These are the activations of a small neural network, seen along a few directions. Each row is one input.
In each table, some parts of the input vary, and every possible input appears once, in random order.
Descriptions start from the smaller parts, as in this example, which fits no table here: one of 5 places around a ring, together with either a single point or one of 11 places along a line or (one of 3 separate values, together with one of 6 places along a line).
Shared parts are said once, and a part with two or three values counts as separate values.
In the rows, 128 means zero.

Other details of the inputs shift rows strongly along three fixed directions, in all tables alike. That doesn't count.

A family of inputs:
r1: [133 113 140  58  98 109 141 133 141 176 139 200 149]
r2: [148  67 139 114 128 155 163 135 117 126 155 155 144]
r3: [110 139 131 133 120 126 108 126 119 122 140 132 143]
r4: [109 135 129 153 147 147 136 135 104  64 153 112 146]
r5: [178  94 129 160 170 160 157 151 161 123 101  69  91]
r6: [134  65 150  92 124 132 160 125 159 148 127 178 129]
r7: [100 203 120 126  92  96  68 106 125 146 114 124 112]
r8: [140 108  98 182 176 170 155 118  56  50 178  91 139]
r9: [185 157 125 134 147 117 117 168 178 159  84  73  97]
r10: [140 163 105 169 159 136 107 144 142 120 103  55 110]
r11: [139  98 119 155 156 165 154 132  54  68 193 126 167]
r12: [104 144 143 102 110 127 138 132 106 101 163 168 153]
r13: [183 140 127 144 145 122 126 137 178 151  73  77  64]
r14: [ 72 170  93 141 117 103  83  77  89 111 144 146 138]
r15: [101  90 143 121 115 139 140  97  99 104 161 173 135]
r16: [108  82 149 142 128 122 137 147 171 175  78 117 146]
r17: [110 102 131 155 147 110 127 140 183 171  59  95 131]
r18: [ 15 149 118 130  93  86  81  80 149 180  78 152 146]
r19: [141 151 111 118 115 119 117 118 141 163 109 117  97]
r20: [ 99 169 140 132 106 123 111 117  83  78 161 145 142]
r21: [115 112 128 126 144 136 140 130  97  95 164 152 165]
r22: [183 136 118 161 155 151 141 151  86  97 151  78 125]
r23: [108 114 164  99  98 122 127 145 163 139 125 165 144]
r24: [132 131 150 106 124 125 144 148 126 106 146 159 147]
r25: [149  91 149 138 159 153 167 164 125  74 149 126 157]
r26: [161 125 111 138 145 135 144 124  93 102 148 118 122]
r27: [149 143 119 135 117 128 117 117 108 128 131 115 108]
r28: [146  96 148  39  93 120 156 153 166 210 133 198 149]
r29: [115  94 153  61  93 123 157 112 137 164 147 207 129]
r30: [182 161 123 134 144 128 122 170 175 163  85  64  97]
r31: [ 75 202 111 145  92  95  64  57  96 114 122 129  85]
r32: [ 83 190  81 168 117  96  61  64 121 125 100 104  91]
r33: [177  91 127 116 150 149 156 170 175 170 109 106 126]
Description of these inputs: one of 3 separate values, together with either a single point or (one of 2 separate values, together with one of 5 places along a line).
The inputs of r20 and r24 match in every part but the choice among 3 separate values. If r16 is changed in the same way as r20 into r24, which row does it become?
> r17
Change only the place on the line of 5 in r23. List by row number the other rows that result.
> r2, r3, r11, r15
Change only the choice among 3 separate values in r4. List by row number the other rows that result.
> r23, r25
List by row number the other rows that have the choice among 3 separate values in common with r28.
> r4, r5, r8, r10, r12, r18, r19, r29, r30, r33

A family of inputs:
r34: [140 136 123 118 164 147 158 139 103  75 167 141 154]
r35: [162 107 128 145 157 164 157 104  41  66 196 125 128]
r36: [103 163 100 115 125 106 126 104  84 103 167 167 161]
r37: [168  53 168 119 166 178 201 196 147 118 154 128 170]
r38: [117 156  97 174 142 126  96 133 172 170  52  46 100]
r39: [100 146 136  71 108 107 106 110 147 145 144 204 142]
r40: [120 136 140 148 130 129 104 139 163 144 109 107 119]
r41: [116 113 135 163 141 107 124 109 215 153  31  82  71]
r42: [152  79 153  62 115 142 171 129 119 159 154 184 130]
r43: [144 143 134 171 158 130 114 161 123  99 119  76 131]
r44: [ 92 148 130  91  93 107  98 109 137 138 142 177 113]
r45: [150 142 135 130 122 131 136 132 126 139 119 114  89]
r46: [150 140  93 169 154 130 120 108  82  99 146  85 122]
r47: [164 141 133 163 137 140 131 126  95 105 142 103  91]
r48: [ 90 142 122 109 122 131 131 110  87  83 182 165 138]
r49: [ 97 170  94 114 108  89  95  89 128 166 112 128 119]
r50: [130 138 107 198 166 149  95 129 124  98 111  50 116]
r51: [ 76 129 123 127 117 130 110 111 136 131 125 130 149]
r52: [128  94 114 117 118 122 129 132 156 178 106 146 141]
r53: [119 178 114 146  99 115  74 101 124  97 131 105 101]
r54: [128  37 177 103 121 115 162 128 226 187  62 173 102]
r55: [102 122  96 143 133 127 137 119 108 134 132 128 151]
r56: [122 134 140  92  82 119 121 120 118 118 144 190 127]
r57: [136 162 150 156 128 109 103 157 126 121 100  86 139]
r58: [182  90 161 123 161 150 180 212 177 143 108  93 149]
r59: [202  60 140  97 136 147 169 157 153 183 126 131 120]
r60: [ 89 137 121  75  84 103 118  83 121 192 130 182 127]
r61: [148 156 128 123 110 138 122 136 159 119 119  98 109]
r62: [165 142 103 154 160 126 122 134 100  97 143 107 131]
r63: [123 110 166 126 133 139 168 165  75  85 168 143 196]
r64: [107 159 122 116  99 129 130 116  82  84 153 160 129]
r65: [ 71 134 112 136 107 116  85  96 141 169 102 141 132]
The inputs of r44 and r48 match in every part but one. If r43 is changed in the same way as r44 into r48, which row does it become?
> r58
What do these inputs look like to the network?
> one of 2 separate values, together with either a single point or one of 6 places along a line or one of 9 places around a ring
